These are the activations of a small neural network, seen along a few directions. Each row is one input.
In each table, some parts of the input vary, and every possible input appears once, in random order.
Descriptions start from the smaller parts, as in this example, which fits no table here: one of 3 separate values, together with either a single point or one of 9 places along a line or (one of 6 places along a line, together with one of 8 places around a ring).
Shared parts are said once, and a part with two or three values counts as separate values.
In the rows, 128 means zero.

Other details of the inputs shift rows strongly along two fixed directions, in all tables alike. That doesn't count.
To show where, the next rows are all for the same input, with only those details redrawn:
[110 143 151  91 152 104 125 124  69 124 210 130 128 108 207 109]
[122  78  75 140  94 117 108 120 173 127  97 147 152 114  96 128]
[103 145  99 156 101  96  61 145 153 158 115 182  96  89 134 127]
[135  40 102  79 128 140 181  87 122  85 158  92 208 143 129 116]
[107 140  97 157  99  95  64 143 158 155 112 182  99  89 131 126]
[133  58 110  82 131 133 170  93 112  92 166  99 194 138 142 116]
[113 131 146  92 148 108 129 120  76 121 201 125 135 110 199 111]
[116  99  82 143  96 112  96 126 167 135 102 157 134 106 108 127]

Rows:
x1: [137  73  77 172 120 127 119 145 173  86  44 108 129 133  78 117]
x2: [138  87  77 154  75 135 137 129 194 159  63 131 146 131  79 145]
x3: [163 118 131 105 146 155 182 113 107  82 133  93 186 173 109 106]
x4: [ 97 167 133 162 130  93  46 150 141 143  87 137  42  75 123 147]
x5: [ 92 187 115 160  95 103  80 176 151 202 113 188  61  86 150 144]
x6: [119 172 189  87 174 127 140 126  65 133 173  84 103 119 167 144]
x7: [133  58 110  82 131 133 170  93 112  92 166  99 194 138 142 116]
x8: [152  94 148  98 121 180 198 100 132  89 163 104 193 178  81 120]
x9: [151  57  89 159 114 139 150 134 199 122  47 139 134 149  65 136]
x10: [153  73  75 167 122 128 113 123 173  76  48 117 164 146  64 108]
x11: [125 166 164  97 131 132 162 128  76 151 196 112 117 125 195 131]
x12: [124 183 123 168 104  92  58 145 147 185 102 188  86 100 145 128]
x13: [144  39 102  78 132 143 192  85 127  92 146  92 214 153 125 119]
x14: [ 93 189 109 160  84 118  86 171 157 201 114 188  61  89 136 148]
x15: [ 98 134  93 151  62 151 125 144 179 167  96 153 116 108  80 147]
x16: [140 117 107 163 100 145 139 146 186 145  79 154 107 139  70 143]
x17: [121 188 176 115 153 151 161 151  65 107 179  97 113 132 172 112]
x18: [168  81 140  91 138 165 206  94 126  88 152 105 196 187  92 121]
x19: [124 217 212  88 182 112 111 119  41 137 195 109 104 121 182 138]
x20: [157 122 101 156 120 134 127 135 160 113  64 134 160 157  72 117]
x21: [141 108 148  83 126 178 174  79 119  89 136  65 197 160  58 144]
x22: [123 182 179 102 163  93 111 121  55 140 210 131 108 108 234 111]
x23: [129 125  93 155  56 155 119 116 185 150  88 147 158 135  50 136]
x24: [ 99 172 111 161 105  98  75 172 153 196 101 188  58  83 156 141]
x25: [134 201 210 102 180 107 137 141  50 140 219 149 100 140 208 115]
x26: [125 115 144  93 120 177 170 102 125 106 129  67 157 139  73 151]
x27: [155 109 130 106 129 176 190 107 116  70 131  78 204 175  86 105]
x28: [113 143 106 158  63 151 121 138 170 164 101 143 116 112  88 144]
x29: [138 163 138 174 129 100  76 149 154 155  95 195  80 123 119 127]
x30: [ 93 143 151  95 150 102 129 143  74 133 203 123  92  93 225 123]
x31: [119 182 188  87 164 139 144 123  64 131 180  87 100 121 160 145]
x32: [154  95 122  92 110 156 186  88 119 118 156  98 201 162 113 123]
x33: [144 126 106 137 101 149 109 103 178 126  62 122 150 142  26 156]
x34: [130  83 101 145 122 130 111 115 180 114  41  96 118 117  58 152]
x35: [126 202 187 116 186 112 142 167  46 128 182 113  88 128 218 109]
x36: [133 172 193  88 183 115 123 105  60 119 167  99 123 126 165 135]
x37: [129  27  95 126 170 201 186 108 141  92 150  80 187 197 108 149]
x38: [134 187 186 114 200 101 120 136  37  94 185 115 108 130 217  94]
x39: [140  73  76 152  89 117 102 107 183 119  83 135 158 122  86 120]
x40: [128 119 113 147 126 112  72 108 157 109  75 121 120 112  73 140]
x41: [105 159 108 199 152 148  51 149 155 162 128 187  95 151 116 152]
x42: [147  57 112  73 130 146 195  91 119 108 151  99 211 156 129 119]
x43: [121 153 195 104 188 108 146 143  60 114 205 121  75 123 221 112]
x44: [137  50 111  97 125 132 174 101 122  92 146  74 167 133 152 122]
x45: [156  60 120 110 167 146 192 119 109  59 111  59 172 161 132 107]
x46: [120 137 119 169  87 157 129 153 185 144  95 155 100 130  63 141]
x47: [114 166 172 102 158  97 129 136  63 145 200 118  86  99 240 118]
x48: [139 114 112 164 112 130 134 153 180 147  77 155 105 139  84 140]
x49: [129 177 115 176 119 129 105 174 151 144  75 149  81 121 109 126]
x50: [150  56 116  95 126 143 195 101 125 118 132  80 182 149 145 129]
x51: [ 94 194 123 152  76 133  83 150 148 179 128 186  97 102 107 135]
x52: [143  80 145  85 161 147 178  97 110  97 115  55 160 143 112 143]
x53: [159  61 145  99 164 139 182  92 116  69 152  99 179 171 126 108]
x54: [119 171 142 182 134  85  46 155 142 137 119 195  52 104 137 118]
x55: [ 91 169 111 161 107  90  67 169 152 184 109 184  50  76 165 139]
x56: [128 102 168 104 173 120 159 130  84  86 191 102 105 134 188 109]
x57: [132  94  72 134  70 149 139 117 191 149  83 153 170 141  57 140]
x58: [130 167 113 161  92 107  83 138 157 179 101 173 115 118 117 131]
x59: [129 102  76 140  80 133 125 127 186 159  81 159 160 133  73 136]
x60: [120 195 130 188 141  96  69 189 134 159  72 169  45  99 151 122]
x61: [132 211 137 186 143  90  51 171 126 151  81 184  67 111 143 113]
x62: [117 200 205  93 194  98  97 112  41 117 192 104  91 107 198 129]
Q: What do these inputs look like to the network?
A: one of 2 separate values, together with either a single point or (one of 5 places along a line, together with one of 6 places along a line)
Q: The inputs of x40 and x4 match in every part but the choice among 2 separate values. If x53 is changed in the same way as x40 into x4, which row does it become?
A: x43
Q: The inputs of x28 and x23 match in every part but the choice among 2 separate values. If x5 is changed in the same way as x28 into x23, which row does it become?
A: x59
Q: Which other rows does x11 become when the choice among 2 separate values takes its other values? List them by row number.
A: x32
Q: Which other rows does x38 become when the choice among 2 separate values takes its other values? List them by row number.
A: x45

Rows:
x63: [131  89  62 188  87 126  90 142 213 142  43 171 128 130  61 135]
x64: [135 108 112 130 115 157 157 128 156 124  92 107 141 145  79 142]
x65: [136 133 155 101 152 143 169 125  89 110 182 115 147 152 157 115]
x66: [106 133 140  88 118 122 145 120  92 147 196 119 129 104 189 129]
x67: [107 136 113 138 109 112 113 149 137 160 137 153  93 103 159 132]
x68: [133 124 146  92 128 149 165 105 100 114 176 109 170 145 130 124]
x69: [ 96 173 119 172 110  89  62 174 144 181 118 186  45  79 167 135]
x70: [119 142 118 143 121 122 111 142 135 147 136 159 113 126 144 124]
x71: [112 214 163 166 147  98  65 167 111 152 124 167  46 101 164 122]
x72: [140  98  81 180 103 130 100 136 198 118  43 149 129 134  55 129]
x73: [131 137 136 124 120 135 131 120 133 132 124 128 137 136 104 132]
x74: [125 188 164 139 162  98 100 154  83 135 161 149  82 114 194 110]
x75: [128 155 147 124 125 138 129 124 126 139 130 125 122 130 113 141]
x76: [102 190 149 149 145  73  47 153 102 158 139 170  51  76 189 125]
x77: [135 129 112 155 130 112  84 128 152 114  86 141 119 122  93 127]
x78: [107 128 112 128 101 109 109 134 143 159 135 147 109  97 147 136]
x79: [136 117 123 123 117 140 139 115 140 122 128 129 155 141  99 127]
x80: [147  99 135  95 143 148 190 112 100 101 167 102 179 164 147 114]
x81: [134 147 165  87 152 125 157 115  72 119 198 115 151 139 180 113]
x82: [150  73  92 151 110 154 150 124 181 109  64 119 161 160  55 130]
x83: [122 131 156 101 166 112 144 131  75 114 178 116 118 118 203 112]
x84: [119 158 140 127 119 135 120 131 132 144 114 122 113 120 104 145]
x85: [148  91 120 132 131 158 166 121 149 108 100 101 153 159  84 136]
x86: [153  68 103 130 128 146 140  98 167  88  64  87 167 150  51 139]
x87: [130 143 168 103 163 143 163 132  82 113 162  89 124 141 155 128]
x88: [119 108 143  99 153 114 154 126  87 112 172 102 125 119 193 116]
x89: [153  70 129  91 138 169 209 100 121  88 142  79 194 178 105 122]
x90: [144 122 152 105 159 131 167 126  85 106 175 110 151 151 171 110]
x91: [124  68  64 161  93 109  93 124 197 129  49 136 126 106  76 139]
x92: [122 100  86 142  88 121 110 125 180 151  91 156 136 114  96 136]
x93: [122 127  83 165  66 147 100 131 207 156  37 143 126 117  25 159]
x94: [152  30  82 115 127 138 150  85 161  78  88  91 200 153  75 125]
x95: [123 175 143 151 128 134 113 150 132 153 123 148  86 125 125 140]
x96: [139 133 173  89 179 125 148 106  66  89 172  84 144 141 163 116]
x97: [140 132 172  99 175 142 170 120  77  94 166  81 134 147 162 121]
x98: [ 97 198 125 160  96 104  54 151 138 186 136 193  78  89 145 133]
x99: [100 176 129 134 101 106  85 143 126 178 150 174  91  87 162 133]
x100: [106 167 126 149 119 106  93 160 129 169 139 178  76 101 169 128]
x101: [144  83 113 128 132 152 161 119 150  95  80  83 154 147  78 133]
x102: [139 102 116 129 135 135 125 114 146 100  78  91 141 131  77 138]
x103: [127 131 154 106 168 117 140 125  81 107 178 115 129 130 190 110]
x104: [149  82 109 133 130 150 160 121 147  99 111 116 167 160  92 121]
x105: [129 164 145 138 150  95  84 134 104 125 132 142 101 112 157 117]
x106: [124 161 145 123 114 146 128 122 125 145 135 127 124 126 109 145]
x107: [132 134 172  70 147 153 184  99  67 110 202  87 171 149 155 124]
x108: [133 121  96 142  85 138 122 121 165 145 100 149 153 131  85 130]
x109: [139  75 129  76 138 148 187  88 104  99 177  91 202 156 141 118]
x110: [104 180 126 171 122  91  62 173 137 176 119 194  51  88 168 129]
Q: What do these inputs look like to the network?
A: one of 6 places along a line, together with one of 8 places along a line
Q: The inputs of x84 and x75 match in every part but the place on the line of 8. If x102 is changed in the same way as x84 into x75, which row does it become?
A: x86
Q: Start at x76 and move only the place on the line of 6, one step at a time. The first step leads to x83. Which rows follow, in order?
A: x110, x100, x92, x99

Rows:
x111: [131 120 126 122 142 102 131 140 117 124 115 114 113 107 165 120]
x112: [144  96 116 104 111 149 176 112 129 109 142 115 184 153 117 117]
x113: [150  84 132 107 152 134 145  93 118  77 132  97 180 154  99 120]
x114: [148 101 114 105 106 144 176 108 126 113 144 113 191 150 115 112]
x115: [152 163 177 113 162 166 173 126  96 105 125  77 135 165  99 137]
x116: [112 110 103 131 102 135 119 116 158 141 106 124 135 118  97 148]
x117: [130  77 121  96 125 151 170 104 130 120 141  93 173 145 116 136]
x118: [140 186 148 165 123 152 114 150 152 133  65 124  92 140  57 144]
x119: [123  87 119  91 117 152 158  96 126 110 140  85 167 126 106 140]
x120: [131 135 113 147 111  98  80 122 153 132  76 142 113 104 104 124]
x121: [131 105 113 138 114 143 142 127 150 142 121 141 139 137 120 134]
x122: [130 113 107 131 116 138 142 131 148 138 121 150 147 142 115 125]
x123: [134  97 108 129 123 110 138 134 143 116  90 112 126 110 129 121]
x124: [127 159 131 140 130  89  74 127 125 139 100 143 100 100 139 124]
x125: [112 112 115 122 105 137 128 114 146 132 121 117 137 118 104 143]
x126: [119 129 109 154  99 125 104 139 170 154 106 161 100 118 100 143]
x127: [108 135 101 141  98 127  89 129 159 154  97 139 110  99  96 152]
x128: [134 152 126 125 112 124 134 130 117 144 149 144 146 133 144 115]
x129: [121 156 132 170 148 115  75 149 136 123 119 161  82 122 135 121]
x130: [115 164 126 147 112 120 106 152 139 158 129 176 100 117 134 123]
x131: [139 122 135  99 129 141 169 119 102 121 168 120 169 150 154 115]
x132: [133 138 116 164 133 107  65 127 155 126  86 158 116 124  90 131]
x133: [123 127 131 122 129 128 132 128 128 145 154 138 116 129 142 140]
x134: [113 159 141 155 161  97  97 170 101 139 141 149  62 110 197 118]
x135: [118 108 119 124 107 138 132 122 148 138 121 123 136 124 105 139]
x136: [133  90 131 119 160 126 164 137 102  94 147 100 129 141 169 112]
x137: [112 184 184 111 152 121 132 143  66 149 210 144  91 114 212 121]
x138: [121 178 191 115 207 114 116 138  44 108 217 124  94 134 226 109]
Q: What do these inputs look like to the network?
A: one of 2 separate values, together with either a single point or one of 5 places around a ring or one of 8 places along a line

Rows:
x139: [125 130  90 157  95 135 121 143 158 143  95 146 133 129 102 129]
x140: [121 172 151 135 122 110 107 143 108 138 140 146  99 105 159 111]
x141: [110 141 112 148 108 122  93 137 157 156 120 167 118 118 110 136]
x142: [145  95  87 141  98 142 144 123 158 126  92 127 170 143  90 121]
x143: [145  68 101 109 117 147 169  99 153 110 120 118 197 156  93 126]
x144: [128 127 140 109 141 120 139 128 111 136 127 119 126 124 151 127]
x145: [113 154 142 141 156 115 100 152 107 124 149 149  84 115 166 121]
x146: [103 175 133 157 106 117  78 151 136 151 120 161  78  90 133 128]
x147: [143  52 115 108 141 147 167  92 130  88 137  80 181 157 120 127]
x148: [121 114 128 107 129 149 157 123 124 125 158 124 151 136 134 130]
x149: [128 135 101 181 123  99  66 154 169 136  72 183  89 114 105 126]
x150: [119 179 129 166  98 105  80 159 152 186 118 193  68 106 138 133]
x151: [135  65  90 143 127 133 121 122 168  98  88 129 151 146  82 126]
x152: [125 120  99 151 101 121 115 144 167 143  76 136 114 112  92 142]
x153: [113 166 165 128 160 119 114 139  81 133 184 124  85 113 201 125]
x154: [120 120  94 145  98 131 106 130 170 132  86 134 117 114  87 137]
x155: [119 138 148 104 143 127 136 127  97 128 163 108 117 111 159 135]
x156: [120 190 179 127 171  93  97 139  66 141 190 141  79 109 222 119]
x157: [140 124 152 112 172 119 149 135  86 102 164 118 129 140 175 103]
x158: [140 133 132 149 134 150 115 117 150 116  86 114 131 148  53 142]
x159: [160 124 131 141 130 155 144 126 157 106  68 107 147 164  58 132]
x160: [120 121  87 153  94 132  95 130 167 143  94 149 140 126  89 133]
x161: [137 132 135 106 133 120 145 122 109 117 141 110 134 126 144 117]
x162: [124 167 149 122 137 119 128 142 103 150 166 152 115 121 169 116]
x163: [136 110 135 109 124 127 147 105 114 104 140 112 160 130 131 116]
x164: [104 180 176 111 144 109 103 132  73 133 192 132  99 101 188 116]
x165: [141 113 151  73 154 125 173  95  78  93 180  84 167 138 163 116]
x166: [116 136 114 145 112 110  85 132 151 150 104 143 105 101 109 145]
x167: [120 178 122 188 117  95  58 165 157 171  88 178  58  99 141 126]
x168: [102 166 129 146 125 102  69 142 136 166 112 160  78  96 140 141]
x169: [120 146 153 114 130 127 145 133  94 118 160 117 124 120 162 113]
x170: [140 109 114 113 123 137 147 109 119 117 139 117 176 144 129 120]
x171: [137  90 102 151 120 134 141 129 158 119  96 115 137 142 110 129]
x172: [143 140 120 167 117 153 123 142 174 118  51 123 122 154  44 144]
x173: [143 109 157  73 157 129 183 110  77 104 175  80 161 137 169 121]
x174: [130  87 130  93 141 142 180 115 111 113 134  89 160 143 137 130]
x175: [148  56 112 111 151 147 187 118 127  75 127  91 175 164 118 113]
x176: [126  80  94 128 112 145 140 116 164 127  84 114 146 128  89 143]
x177: [153 137 121 162 124 142 106 123 169 121  54 133 129 148  43 140]
x178: [138  67 113  86 128 143 169  89 127  89 139  78 186 147 104 126]
x179: [144  62 105 102 127 139 163  94 147 109  97  99 182 145  99 135]
x180: [109 159  95 168  92 129  77 154 164 161  94 170 100 107 108 136]
x181: [116 223 172 162 150 132  80 154 110 147 124 145  56 116 123 142]
x182: [118 135 168  86 147 129 151 113  79 135 215 121 133 134 184 129]
x183: [129 105 107 127 113 145 158 130 151 130 122 134 154 142 107 127]
x184: [140  94 112 122 108 134 146 107 150 136 127 139 156 142 109 135]
x185: [119 126 138 116 119 140 144 127 124 144 165 136 122 128 143 138]
x186: [131 147 171  83 162 110 144 114  67 121 189 104 131 118 188 125]
x187: [115 165 146 135 117 121 124 150 118 164 161 160  89 119 162 133]
x188: [127 134 154  85 149 128 170 122  77 106 180  90 139 133 172 117]
Q: What do these inputs look like to the network?
A: one of 5 places around a ring, together with either a single point or one of 9 places along a line
Q: The inputs of x141 and x143 match in every part but the place on the ring of 5. If x147 is changed in the same way as x141 into x143, which row does it become?
A: x156
Q: The inputs of x185 and x150 match in every part but the place on the ring of 5. If x146 is changed in the same way as x185 into x150, which row does it become?
A: x140
Q: Which other rows does x142 become when the place on the ring of 5 takes its other values? List them by row number.
A: x139, x160, x170, x180
Q: Which other rows does x172 become when the place on the ring of 5 takes its other values? List them by row number.
A: x158, x159, x177, x181
